[[121 119 122 119 130 135 118 123 144 139 138 134 116]
 [137 144 124 121 118 130 118 115 124 114 145 121 135]
 [145 113 119 140 130 112 126 126 134 137 140 129 120]
 [115 125 134 130 123 113 134 137 136 115 134 114 137]
 [134 113 141 141 140 141 120 134 137 104 115 131 122]
 [132 115 136 122 136 131 118 113 110 127 134 148 145]
 [109 116 124 129 119 134 130 143 127 117 142 142 129]
 [138 139 148 134 128 122 111 140 115 128 137 129 111]] ans = 145

[[128 130 126 126 119 128 126 126 125]
 [128 126 128 128 124 128 125 135 129]
 [133 128 125 127 122 131 120 132 126]
 [148 131 126 127 131 115 155 127 126]
 [121 131 133 132 122 139  98 134 134]
 [119 140 125 130 132 137 128 111 124]] ans = 133

[[130 127 125 127 120 120 122 124 130]
 [140 141 138 150 128 136 134 136 138]
 [125 116 132 107 136 123 127 123 122]
 [136 121 142 113 143 129 134 130 127]
 [124 116 128 107 130 120 123 122 122]
 [131 136 124 142 118 125 122 128 134]
 [139 127 143 122 143 133 137 134 131]
 [127 129 124 130 120 122 122 125 130]
 [139 129 143 126 144 136 138 136 131]
 [124 116 128 108 132 121 125 122 122]
 [135 141 124 149 118 129 125 131 137]] ans = 125

[[124 104 132 125 114 114 141 126 136 130 128 130 136 118 121]
 [125 118 125 119 134 124 126 125 125 126 137 122 136 123 137]
 [128 126 129 127 117 122 133 132 131 122 112 130 137 135 135]
 [126 124 142 135 124 127 126 140 136 132 132 128 128 124 124]
 [138 132 104 118 117 120 144 136 145 129 134 104 124 139 118]
 [133 119 132 133 120 118 126 118 122 143 135 128 112 127 143]] ans = 128

[[122 139 131 126 132 125 128 133 134 127 130 130 132]
 [137 132 127 129 119 130 133 130 129 127 141 124 125]
 [119 130 129 129 114 128 127 128 125 138 116 128 131]
 [126 127 125 124 134 128 122 132 128 140 133 126 123]
 [132 128 128 132 129 127 126 127 133 126 111 122 113]
 [137 139 126 135 142 134 128 122 124 128 110 124 127]
 [127 124 128 126 122 124 122 122 123 126 147 138 128]
 [121 107 127 130 123 130 129 128 133 126 116 132 142]] ans = 119

[[127 132 129 126 126 126 128 129 128 126 128 125]
 [131 117 133 116 132 130 130 131 131 120 130 139]
 [130 129 131 132 129 128 124 124 126 129 130 131]
 [128 122 131 128 131 127 128 125 123 125 130 123]
 [128 116 127 127 124 128 129 127 125 136 128 125]
 [128 126 122 153 128 130 128 129 128 128 126 129]
 [124 121 132 116 125 128 126 126 130 132 133 130]
 [128 125 120 134 121 128 125 129 131 131 135 136]
 [123 131 125 113 134 130 127 131 129 126 128 129]
 [131 129 124 124 131 126 124 130 127 123 125 123]
 [128 123 129 121 127 132 123 133 125 127 133 126]
 [125 125 131 119 131 127 128 128 124 128 132 141]] ans = 130

[[119 123 129 141 113 142]
 [117 126 133 157 124 157]
 [128 132 127 126 134 126]
 [107 121 138 116 132 129]
 [121 124 135 115 125 150]
 [110 123 140 122 134 131]
 [117 129 135 126 137 136]
 [131 134 131 128 141 132]
 [124 133 133 115 146 126]] ans = 128
---
140  103  129  114  124 Answer: 129
125  112  103  141  140 Answer: 103
113  102  125  127  155 Answer: 125
135  100   98  141  127 Answer: 98
132  128  106  101  116 Answer: 106
103  101  101  101  102 Answer: 101
---
110,120,152,126,158,128
115,131,151,130,145,140
yields 131

158,144,133,148
102,121,119,107
101,127,118,106
yields 121

136,131,142,132,109
122,121,120,126,150
yields 121

115,111,157,115,151,120
116,134,143,116,115,122
yields 134

119,140,100,118
121,129,131,126
yields 129

154,135,149,144,142
150,125,142,130,144
yields 125

144,123,139,152,101
124,142,124,122,132
yields 142
---
144	125	118	153 out 153

138	153	143	134	123	144
106	127	116	106	119	125
101	132	115	100	114	127
out 134

132	112	113	128	137	99	113
138	120	111	144	102	139	113
134	111	113	141	101	137	110
out 128

140	131	150	122
124	123	131	135
out 122

129	136	127	156
136	130	124	131
out 156

122	153	152	157	155
121	152	153	156	156
out 157
---
[[109 126 137 127 114 140 143]
 [121 127 130 113 104 129 141]
 [120 127 131 119 104 129 142]] ⇒ 126

[154 140 140 117 123 122] ⇒ 140

[[123 126 156 143 114 140 145]
 [123 124 153 140 118 138 142]] ⇒ 126

[136 143 108 146 155] ⇒ 143

[158 109 123 106 125 136] ⇒ 109

[[100 147 148 141 142 145]
 [148 101 130 134 134  99]] ⇒ 147

[[126 132 133 133]
 [110 120 127 120]
 [104 131 142 120]] ⇒ 132

[105 143 152 132 139 113] ⇒ 143
